Each row below holds a small network's activations on one input, seen along a few directions.
In each table, some parts of the input vary, and every possible input appears once, in random order.
A made-up example of a description, with smaller parts first: one of 4 places along a line, together with either a single point or one of 9 places around a ring or (one of 2 separate values, together with one of 5 places around a ring).
Shared parts are said once, and a part with two or three values counts as separate values.
(in the rows, 128 means zero)

Other details of the inputs shift rows strongly along two fixed directions, in all tables alike. That doesn't count.
To show where, the next rows are all for the same input, with only those details redrawn:
[ 68  84  82  92 120 130 104  49 167  97 169 156 123]
[ 70 101 159 143 178  92  68 120  96 172 221 106  86]
[135 196 187 208 207 151 146 167  48 144 147 125 144]
[132 177 102 150 144 192 185  88 129  60  93 176 183]
[ 67  96 159 142 180  87  64 121  96 178 228 102  82]
[ 69 100 164 145 182  86  59 125  90 182 230 100  80]
[ 69 101 165 147 184  87  62 127  88 181 229 100  82]

A family of inputs:
R1: [143  65 157 122 125  87 111 151 129 232 153  89  77]
R2: [105  97  48 130 114 122  85  51 178 121 142 147 126]
R3: [ 84  97  87  32  35  89  95 116 164  73 105 115 109]
R4: [169 190 195 192 161 114 118 232  58 119 110 113 105]
R5: [109  45 200  88 136  85 129 151 121 216 189  89  74]
R6: [103 117 122 161 162  86  48 122 118 199 205  97 106]
R7: [188 134 134  98  95 184 222 131 155 120  57 150 194]
R8: [160 184  90 132  65 138 164 148 125  51  15 136 141]
R9: [151 176 202 186 199 147 166 186  58 163 136 113 141]
R10: [113 103  96  56  67 102  76 117 176  78 128 144 128]
R11: [ 67 104 190  96 114  42  71 196  74 148 178  66  40]
R12: [186 154  91 150 112 186 191 113 160 113  48 156 172]
R13: [185 193 162 197 176 143 143 179  82 185 118 108 161]
R14: [135  52  86  51  62 113 138  86 209 165 120 133 128]
R15: [149 170  82 173 143 189 176  91 134  61  85 172 170]
R16: [174 153 117 115 112 195 199 117 155 104  67 152 200]
R17: [103  64  71  89 111 130 122  63 185 108 137 148 113]
R18: [102  70  79  64  99 128 106  65 190 128 149 140 149]
R19: [156 201 173 209 198 156 130 166  58 156 142 116 173]
R20: [185 185 156 217 185 143 147 178  75 179 102 112 141]
R21: [183 188  95 150  93 148 143 142 145  53  38 163 156]
R22: [ 63  78  75  83 115 129 103  41 176  94 170 156 121]
R23: [ 87  44  97  41  86 136 143  58 203 115 144 146 118]
R24: [166 198  96 112  59 137 163 156 128  56  32 129 159]
R25: [152 184 130 115 103 160 171 155 138  27  62 175 163]
R26: [112  68 155 125 152  98 103 137 126 188 180  95  72]
R27: [193 143 205 176 164 148 201 199  77 180  95 108 123]
R28: [151 192 198 184 140 104 142 240  29 115  88  86  89]
R29: [126  78  76  74  79 125 119  81 204 150 129 132 136]
R30: [185 197  98 124  86 145 146 150 153  58  54 158 178]
What is each input in this table made of?
Answer: one of 5 places around a ring, together with either one of 2 separate values or one of 4 places along a line
Change only the place on the ring of 5 in R20. List by row number the other rows that result.
Answer: R9, R13, R17, R18
Change only the choice among 2 separate values in R28. List by row number the other rows that result.
Answer: R4

A family of inputs:
R31: [ 83  79 165 126 143  92  96 142 115 147 182 105  62]
R32: [112  84 150  92 118  97 124 136 120 167 159  91 113]
R33: [ 59  60 124  47 100  87  86 100 163 113 187 123  87]
R34: [110 102  67 109 110 129  97  85 157 132 126 124 138]
R35: [ 99 132  82  73  66 136 135  81 165  45  90 159 156]
R36: [188 194 124 176 151 173 142 162 116  83  81 153 175]
R37: [168 145 207 185 171 126 163 204  75 161 117 110 113]
R38: [152 130 152 103 113 146 168 143 133 102 101 136 155]
R39: [175 152 135 175 146 186 195 118 117 132  92 140 168]
R40: [139 120  51  75  75 158 148  59 205 111 106 159 178]
R41: [109 111 147 144 169 131 118 123 121 135 169 137 101]
R42: [123 166 177 214 196  98  99 162  48 194 177  92  93]
R43: [116  66 173 119 158 101  82 140 125 181 203 111  93]
R44: [192 214 150 142 111 165 198 172 120 101  39 143 190]
R45: [130 139 133 141 141 152 175 131 115  99 100 137 111]
R46: [ 81  48 128  42  83  87  93  97 168 144 168 113 100]
R47: [170 195 137 141 112 151 145 173 112  78  69 130 163]
R48: [120 174 197 182 205 130 131 181  47 189 178  94 136]
R49: [110  79 118  78 111  88  67 108 181 166 187 128 114]
R50: [107  76  91 100  87  95  77 116 168 105 126 124  83]
R51: [ 94 125  87  77 104 172 151  61 180  69 120 174 177]
R52: [163 131  48 114  85 174 178  58 199 100  70 175 173]
R53: [183 186 152 133 113 146 173 174 125 106  68 143 168]
R54: [133 163 134 160 152 139 116 134 112  94 135 158 142]
R55: [158 142 105 126  95 136 166 124 146 135  84 135 128]
R56: [141 105 202 174 176  94 124 197  63 204 161  80  73]
R57: [108  76  89  71 100 139 137  62 182 132 150 135 151]
R58: [152 135 164 134 157 148 148 148 118 139 141 136 161]
R59: [121  93 201 166 165  79 111 188  63 225 181  66  69]
R60: [138 184 105 170 138 173 170 102 105  94  84 152 179]
R61: [147 108  87  71  64 137 145 103 198  79  81 171 140]
R62: [118 118  73 115 126 171 176  62 176  67  99 177 144]
R63: [113 112  90  92 112 176 152  71 177  52 121 187 157]
R64: [122  94 143 128 148 131 129 115 118 181 153 114 128]
R65: [142 177 164 196 167 117 139 179  56 133 113 113  97]
R66: [121 142 136 129 119 100  96 168  96 155 136  80 121]
R67: [122 173 101 146 125 154 140 100 116 104 126 141 171]
R68: [ 96 113  80  82  88 163 184  77 163  68  84 154 148]
R69: [171 183 106 188 148 156 157 133 107 127  87 132 159]
R70: [ 66  59 105  49  75  58  29 111 162 148 179  92  78]
R71: [ 44  44 106  77 125  96  72  62 160 166 209 111  84]
R72: [170 140 128 158 143 137 135 137 145 147 119 142 136]
R73: [ 97  76 114  84  86  82  49 131 158 120 158 119  76]
R74: [ 97 111 124 161 169  88  78 119 105 157 177 112  81]
R75: [113 157 156 151 163 107  85 148  97 137 170 125 131]
R76: [156 113 137 156 155 151 160 120 126 141 120 134 132]
R77: [139 135 157 128 143 150 148 129 127 143 134 128 171]
R78: [131 181 156 123 131 168 183 149 104  83  88 138 165]
R79: [154 211 175 219 160 138 167 185  41 134  92 112 125]
R80: [124 148 134 142 130 154 180 125 115 109 102 128 120]
R81: [145  94 103  73  84 154 173 103 180  66  84 173 151]
R82: [131 175 165 140 133 115 121 166  89  99 123 125 125]
R83: [153 122 143 132 146 113  97 153 138 165 159 134 121]
R84: [126 144 175 134 150 134 145 168  99 106 132 136 112]
R85: [100 131 130 134 124 113 117 129  95 129 126 106 111]
R86: [ 80 121 156 130 154  81  51 131 101 171 203 105 109]
R87: [ 98  66  95  51  72  72  87 101 174 165 165 105  99]
R88: [116 139 126 158 152 152 159 107 119 130 136 138 132]
R89: [147 170 111 148 139 140 122 137 110 139 124 117 164]
R90: [142 104 167 158 167 128 126 145 118 167 157 124 111]
R91: [133 144 132 133 151 112  76 157 122 142 157 116 134]
R92: [184 164 190 210 204 112 122 193  68 212 146  95 109]
R93: [208 208 103 203 161 185 186 145 108  81  42 147 181]
R94: [ 91 120 137 103 121 125 141 127 120 122 143 110 128]
R95: [163 171 160 191 162 120 128 199  67 150  99  97  98]
R96: [121 109 137 162 160  92  57 149 123 166 173 102  89]
R97: [116  62  86  85  92  89 107 105 174 145 129 128  83]
R98: [110 141  70  91  69 142 160  81 155  50  86 148 162]
R99: [184 210 194 187 178 143 142 198  77 183 120 113 169]
R100: [143 161  52  98  87 176 145  79 189  57  69 170 204]
R101: [ 88  43 121  66  95 106 115  90 152 163 151 106  92]
R102: [128 155 144 138 123 129 124 153 110  76 109 147 121]
R103: [ 76  45  78  81  82  67  52  93 161 154 170  90  56]
R104: [ 98  53  89  81 102  98  75  73 177 185 171 120 107]
R105: [ 52  51 123  61 130  85  55  84 166 146 228 121  91]
R106: [176 207 140 188 130 176 196 157  94  47  41 163 157]
R107: [146 124  65  82  62 160 183  85 185  92  48 159 164]
R108: [169 134  77 103  73 157 185 104 193  69  44 180 152]
R109: [119 152 201 217 208  86  66 191  47 195 200  98  78]
R110: [117 118 105 119 108 119 113 135 120 132 103 101 121]
The inputs of R105 and R41 match in every part but one. If R33 is changed in the same way as R105 into R41, which row does it become?
Answer: R31
The inputs of R90 and R64 match in every part but one. If R96 is changed in the same way as R90 into R64, which row does it become?
Answer: R34
The inputs of R43 and R39 match in every part but one. If R36 is changed in the same way as R43 into R39, which row does it become?
Answer: R69
What is each input in this table made of?
Answer: one of 2 separate values, together with one of 5 places around a ring, together with one of 8 places around a ring
Start at R55 and move only the place on the ring of 5, one step at a time. The first step leads to R103. Which rows follow, in order?
Answer: R79, R80, R59
Start at R66 and move only the place on the ring of 8, one step at a time. The first step leads to R110. Which rows follow, in order?
Answer: R103, R95, R50, R73, R47, R70
Change only the choice among 2 separate values in R44. List by row number the other rows that result.
Answer: R99
Change only the choice among 2 separate values in R77. List by row number the other rows that result.
Answer: R46
Start at R86 and move only the place on the ring of 8, one step at a time. The first step leads to R75. Which rows follow, in order?
Answer: R54, R109, R74, R42, R60, R67
